A small network was trained on invented records. Each row is its activation on one of them, seen along a few directions.
Each row is followed by the record's values for the fields Feka, Tize, Malus, Bise, Nese, Das, Zof.
Not every record has every field; a missing one is written missing.
Other fields move the rows too, some of them a lot.
In the rows, zero is written as 500.
Strong random noise was added to every row along 8 fixed directions; ignore it. To show where, here is one row again and again, with new noise each time:
421	431	534	357	375	588	524	627	524	573	329	570	341	427	577	348	458	546	558	514	528	430	522	560	467	732	452	578
468	565	418	585	502	371	308	553	342	414	550	565	531	531	570	588	602	237	481	540	304	433	467	593	444	253	686	593
600	476	472	535	342	357	469	442	542	463	557	563	585	449	501	473	489	687	582	440	510	449	568	518	640	499	440	442
528	413	546	337	424	721	514	480	526	530	443	567	369	467	696	257	389	326	595	650	510	464	564	552	349	592	535	526
586	645	392	543	319	390	413	453	547	528	748	596	586	464	409	453	543	688	571	322	497	507	562	523	605	453	327	402
440	558	397	613	268	421	494	588	492	540	587	602	553	350	334	456	586	698	595	308	476	294	562	530	697	494	408	503
531	358	529	567	428	662	563	440	393	470	725	548	504	376	506	303	442	235	639	574	359	236	542	577	586	318	663	540
445	627	375	407	524	328	241	605	422	478	396	563	473	585	593	649	646	499	351	501	402	674	492	559	312	437	499	547
537	645	440	663	428	433	350	532	494	446	554	567	511	560	527	475	489	329	658	370	555	440	451	544	448	441	543	476
598	375	431	656	690	521	379	428	462	366	504	419	589	550	419	572	493	546	520	362	706	582	513	432	344	373	548	306

467	760	307	727	311	494	355	570	465	464	360	628	569	510	569	520	623	333	628	486	544	356	596	491	372	370	591	527 : Feka: missing / Tize: missing / Malus: missing / Bise: missing / Nese: j2 / Das: k2 / Zof: y5
339	575	470	399	472	561	497	557	444	554	533	560	473	437	545	503	578	270	403	652	233	427	492	545	494	346	596	669 : Feka: e2 / Tize: g1 / Malus: h1 / Bise: m1 / Nese: missing / Das: missing / Zof: y1
548	575	482	497	618	725	478	457	509	550	655	454	436	577	465	382	444	368	539	430	625	635	486	479	286	514	434	379 : Feka: missing / Tize: missing / Malus: missing / Bise: missing / Nese: j2 / Das: k5 / Zof: y1
324	491	572	619	489	527	516	713	364	526	563	519	341	441	377	450	494	251	631	364	409	215	316	642	643	572	606	678 : Feka: missing / Tize: missing / Malus: missing / Bise: missing / Nese: j2 / Das: k1 / Zof: y3
508	230	516	678	516	583	644	419	475	375	320	442	640	354	456	508	482	542	572	599	582	230	614	410	598	370	693	446 : Feka: missing / Tize: missing / Malus: missing / Bise: missing / Nese: j2 / Das: k5 / Zof: y4
401	616	538	492	358	513	528	617	501	593	537	570	387	473	508	381	479	348	597	457	399	372	433	595	581	605	492	640 : Feka: e2 / Tize: g1 / Malus: h1 / Bise: m1 / Nese: missing / Das: missing / Zof: y1
451	455	545	356	573	430	485	612	428	575	520	464	369	533	448	548	528	639	383	441	441	637	421	581	518	678	401	561 : Feka: missing / Tize: missing / Malus: missing / Bise: missing / Nese: j2 / Das: k5 / Zof: y1
638	575	406	669	423	384	538	342	623	450	480	477	751	502	454	589	539	739	521	474	632	528	646	354	558	366	449	307 : Feka: missing / Tize: missing / Malus: missing / Bise: missing / Nese: j1 / Das: k2 / Zof: y4
327	592	297	655	335	523	447	612	566	473	132	588	606	372	485	548	635	566	547	454	599	338	647	389	395	402	562	509 : Feka: e1 / Tize: g1 / Malus: h2 / Bise: m1 / Nese: missing / Das: missing / Zof: y1
465	380	541	279	672	573	466	556	384	570	615	441	361	508	490	471	527	508	316	512	384	689	470	557	374	528	465	531 : Feka: missing / Tize: missing / Malus: missing / Bise: missing / Nese: j3 / Das: k2 / Zof: y3
528	406	548	167	409	611	548	454	533	560	338	574	401	470	784	355	464	491	407	815	383	590	628	535	372	603	486	594 : Feka: missing / Tize: missing / Malus: missing / Bise: missing / Nese: j2 / Das: k4 / Zof: y6
378	379	586	490	438	650	664	557	553	551	576	511	426	331	350	353	411	515	618	417	512	262	440	510	704	608	464	546 : Feka: missing / Tize: missing / Malus: missing / Bise: missing / Nese: j3 / Das: k1 / Zof: y3
632	428	552	315	532	617	571	331	481	530	622	477	493	533	613	441	461	509	409	741	417	610	594	520	474	489	478	474 : Feka: e1 / Tize: g1 / Malus: h1 / Bise: m2 / Nese: missing / Das: missing / Zof: y6
428	492	426	551	516	414	532	560	514	501	314	465	588	468	419	622	609	699	395	447	544	539	556	406	485	477	473	477 : Feka: missing / Tize: missing / Malus: missing / Bise: missing / Nese: j1 / Das: k3 / Zof: y5
400	318	603	422	381	523	690	590	522	545	256	511	434	363	532	415	465	603	524	605	464	320	538	511	653	685	534	630 : Feka: missing / Tize: missing / Malus: missing / Bise: missing / Nese: j2 / Das: k3 / Zof: y5
632	287	692	480	504	378	625	421	430	491	803	449	474	472	438	428	370	553	573	471	371	428	401	627	830	579	494	536 : Feka: missing / Tize: missing / Malus: missing / Bise: missing / Nese: j2 / Das: k1 / Zof: y1
418	529	466	596	758	391	388	589	436	426	284	396	544	638	515	729	583	339	342	491	513	653	403	435	269	354	656	502 : Feka: missing / Tize: missing / Malus: missing / Bise: missing / Nese: j2 / Das: k2 / Zof: y4
362	661	464	534	328	480	475	649	516	565	515	611	441	441	496	423	531	338	588	427	397	343	452	555	546	493	514	618 : Feka: missing / Tize: missing / Malus: missing / Bise: missing / Nese: j3 / Das: k2 / Zof: y4
606	444	590	573	546	337	507	378	582	384	437	445	596	580	607	570	400	436	552	564	522	533	450	470	573	446	608	474 : Feka: e2 / Tize: g1 / Malus: h1 / Bise: m1 / Nese: missing / Das: missing / Zof: y1
527	414	523	485	612	460	442	415	471	405	563	477	557	521	572	551	481	332	439	590	387	534	471	492	467	285	642	512 : Feka: e2 / Tize: g1 / Malus: h2 / Bise: m1 / Nese: missing / Das: missing / Zof: y2
406	575	452	619	747	708	430	574	390	480	462	427	451	602	443	562	534	182	461	492	579	542	413	462	223	389	625	484 : Feka: missing / Tize: missing / Malus: missing / Bise: missing / Nese: j2 / Das: k5 / Zof: y6
519	290	615	526	605	368	514	534	380	436	566	423	462	492	478	547	455	471	486	466	403	474	399	568	625	487	625	561 : Feka: e1 / Tize: g2 / Malus: h2 / Bise: m2 / Nese: missing / Das: missing / Zof: y3
450	521	464	435	539	527	526	523	379	584	802	481	489	446	358	499	615	504	362	451	301	509	507	547	557	364	454	525 : Feka: missing / Tize: missing / Malus: missing / Bise: missing / Nese: j1 / Das: k1 / Zof: y4
518	689	435	434	423	576	370	532	466	593	842	602	392	521	432	392	514	456	546	356	459	552	458	603	485	539	330	506 : Feka: missing / Tize: missing / Malus: missing / Bise: missing / Nese: j4 / Das: k2 / Zof: y6
674	456	497	475	637	444	392	312	611	391	480	443	586	603	533	616	440	700	488	496	717	696	512	426	431	521	407	305 : Feka: missing / Tize: missing / Malus: missing / Bise: missing / Nese: j2 / Das: k3 / Zof: y4
533	452	559	579	433	352	560	571	507	474	270	481	493	530	560	534	467	607	566	487	589	474	489	496	568	678	528	532 : Feka: missing / Tize: missing / Malus: missing / Bise: missing / Nese: j1 / Das: k5 / Zof: y5
478	403	570	557	532	379	522	561	403	485	605	466	479	470	386	559	503	550	489	408	413	426	409	568	699	520	533	575 : Feka: e1 / Tize: g2 / Malus: h2 / Bise: m1 / Nese: missing / Das: missing / Zof: y5
556	733	398	475	553	489	447	481	515	597	649	472	534	619	382	587	594	698	373	391	573	762	524	455	397	534	273	371 : Feka: missing / Tize: missing / Malus: missing / Bise: missing / Nese: j1 / Das: k5 / Zof: y6
354	418	438	321	197	656	683	544	603	622	296	613	485	231	504	344	558	779	494	632	454	281	728	460	616	618	402	561 : Feka: e1 / Tize: g2 / Malus: h1 / Bise: m2 / Nese: missing / Das: missing / Zof: y4
574	506	491	680	615	320	433	430	525	360	470	434	644	584	447	691	495	555	510	418	611	557	437	429	545	402	546	405 : Feka: missing / Tize: missing / Malus: missing / Bise: missing / Nese: j3 / Das: k1 / Zof: y5
373	480	379	479	595	782	558	546	412	586	540	464	501	414	373	428	612	447	360	491	463	534	615	424	282	339	510	465 : Feka: e1 / Tize: g2 / Malus: h2 / Bise: m2 / Nese: missing / Das: missing / Zof: y5
408	273	587	525	596	571	637	550	422	487	437	416	473	409	420	483	473	458	475	529	444	367	468	502	579	492	630	561 : Feka: e2 / Tize: g2 / Malus: h2 / Bise: m2 / Nese: missing / Das: missing / Zof: y3
505	518	603	404	603	392	576	519	436	581	770	432	456	563	415	545	501	491	363	464	314	636	370	556	628	513	432	560 : Feka: missing / Tize: missing / Malus: missing / Bise: missing / Nese: j1 / Das: k1 / Zof: y6
351	543	379	377	390	566	381	622	474	549	408	610	409	400	487	480	611	588	453	482	463	441	568	550	433	543	437	569 : Feka: e1 / Tize: g2 / Malus: h2 / Bise: m1 / Nese: missing / Das: missing / Zof: y2
455	537	593	348	519	418	393	597	489	502	405	544	338	595	677	503	433	317	492	572	412	591	358	611	441	646	540	658 : Feka: e2 / Tize: g2 / Malus: h2 / Bise: m1 / Nese: missing / Das: missing / Zof: y5
514	371	555	280	548	597	579	458	476	560	534	482	451	477	584	417	470	498	374	670	373	624	553	518	439	507	492	531 : Feka: missing / Tize: missing / Malus: missing / Bise: missing / Nese: j3 / Das: k2 / Zof: y5
331	549	408	771	566	671	512	686	329	520	544	478	452	448	236	534	608	357	564	302	572	260	435	509	488	440	577	535 : Feka: missing / Tize: missing / Malus: missing / Bise: missing / Nese: j1 / Das: k5 / Zof: y6
418	618	423	603	379	708	518	507	501	531	621	586	504	396	454	357	522	254	649	492	469	242	538	507	496	362	555	521 : Feka: missing / Tize: missing / Malus: missing / Bise: missing / Nese: j1 / Das: k3 / Zof: y4

Here are new rows. What are their fields?
495	553	495	458	500	883	549	473	601	590	564	516	373	481	475	254	392	394	651	436	720	487	523	465	322	645	378	410 : Feka: missing / Tize: missing / Malus: missing / Bise: missing / Nese: j2 / Das: k3 / Zof: y1
594	525	569	545	466	460	542	412	658	487	628	492	538	512	423	466	363	637	638	369	660	500	429	463	658	618	364	384 : Feka: missing / Tize: missing / Malus: missing / Bise: missing / Nese: j3 / Das: k5 / Zof: y4
331	651	470	564	615	581	376	682	418	505	393	500	353	595	506	562	539	175	516	443	519	483	343	554	311	528	600	613 : Feka: e2 / Tize: g2 / Malus: h1 / Bise: m2 / Nese: missing / Das: missing / Zof: y1
402	486	492	361	493	545	526	513	539	498	222	520	504	467	650	549	537	454	393	752	429	496	566	453	401	476	584	570 : Feka: missing / Tize: missing / Malus: missing / Bise: missing / Nese: j2 / Das: k5 / Zof: y4
520	447	369	480	535	475	425	418	473	487	722	489	615	406	313	573	616	787	376	370	473	573	601	462	549	324	386	379 : Feka: e1 / Tize: g2 / Malus: h2 / Bise: m1 / Nese: missing / Das: missing / Zof: y3
352	557	445	424	477	559	547	619	584	581	267	497	454	455	443	541	572	686	422	454	606	524	531	422	428	650	384	499 : Feka: missing / Tize: missing / Malus: missing / Bise: missing / Nese: j1 / Das: k1 / Zof: y4
628	351	512	402	566	462	594	342	557	513	633	425	607	467	411	535	493	848	388	487	534	664	583	430	595	499	345	359 : Feka: missing / Tize: missing / Malus: missing / Bise: missing / Nese: j1 / Das: k3 / Zof: y1
550	543	724	564	681	235	525	549	491	466	556	378	429	726	541	630	367	284	519	445	456	626	191	575	618	628	574	588 : Feka: missing / Tize: missing / Malus: missing / Bise: missing / Nese: j1 / Das: k1 / Zof: y1
559	639	497	547	581	359	379	501	512	465	484	482	521	658	533	628	497	476	472	459	555	670	414	498	431	514	477	469 : Feka: missing / Tize: missing / Malus: missing / Bise: missing / Nese: j3 / Das: k2 / Zof: y6
565	263	634	312	634	496	620	448	452	536	567	397	449	494	481	493	457	685	353	572	438	643	496	519	573	609	440	499 : Feka: missing / Tize: missing / Malus: missing / Bise: missing / Nese: j2 / Das: k3 / Zof: y5
506	501	513	485	688	373	382	531	472	477	637	415	450	596	353	643	510	645	424	288	573	684	353	527	509	577	389	431 : Feka: e2 / Tize: g2 / Malus: h1 / Bise: m2 / Nese: missing / Das: missing / Zof: y3
590	297	634	712	619	269	563	480	502	391	536	355	570	528	325	604	394	687	592	272	636	458	364	491	750	582	531	408 : Feka: e2 / Tize: g2 / Malus: h2 / Bise: m2 / Nese: missing / Das: missing / Zof: y3
403	709	446	423	525	453	467	571	515	585	516	494	486	557	474	584	611	490	353	485	413	630	473	481	419	472	423	528 : Feka: missing / Tize: missing / Malus: missing / Bise: missing / Nese: j1 / Das: k1 / Zof: y4
496	608	313	465	532	508	310	511	570	504	453	514	523	527	417	574	599	776	425	310	705	714	583	423	281	519	312	322 : Feka: e1 / Tize: g2 / Malus: h2 / Bise: m2 / Nese: missing / Das: missing / Zof: y4
540	402	518	381	415	573	575	495	482	565	556	527	451	426	537	357	480	596	490	533	454	521	590	520	510	571	441	512 : Feka: missing / Tize: missing / Malus: missing / Bise: missing / Nese: j3 / Das: k2 / Zof: y5
393	408	608	482	460	537	631	633	431	559	471	495	373	425	469	436	466	425	552	524	411	314	417	580	650	640	559	646 : Feka: missing / Tize: missing / Malus: missing / Bise: missing / Nese: j1 / Das: k5 / Zof: y3
572	588	506	325	354	613	663	437	608	673	598	524	489	485	573	295	471	594	461	570	458	652	639	457	444	587	329	455 : Feka: missing / Tize: missing / Malus: missing / Bise: missing / Nese: j1 / Das: k2 / Zof: y5
405	408	466	550	777	425	409	617	396	430	248	376	498	589	454	716	585	507	331	458	559	663	427	451	294	463	603	486 : Feka: missing / Tize: missing / Malus: missing / Bise: missing / Nese: j2 / Das: k5 / Zof: y1
583	494	590	524	479	542	510	492	546	482	430	504	412	570	578	419	376	462	652	481	667	475	445	533	492	711	472	487 : Feka: missing / Tize: missing / Malus: missing / Bise: missing / Nese: j2 / Das: k1 / Zof: y6
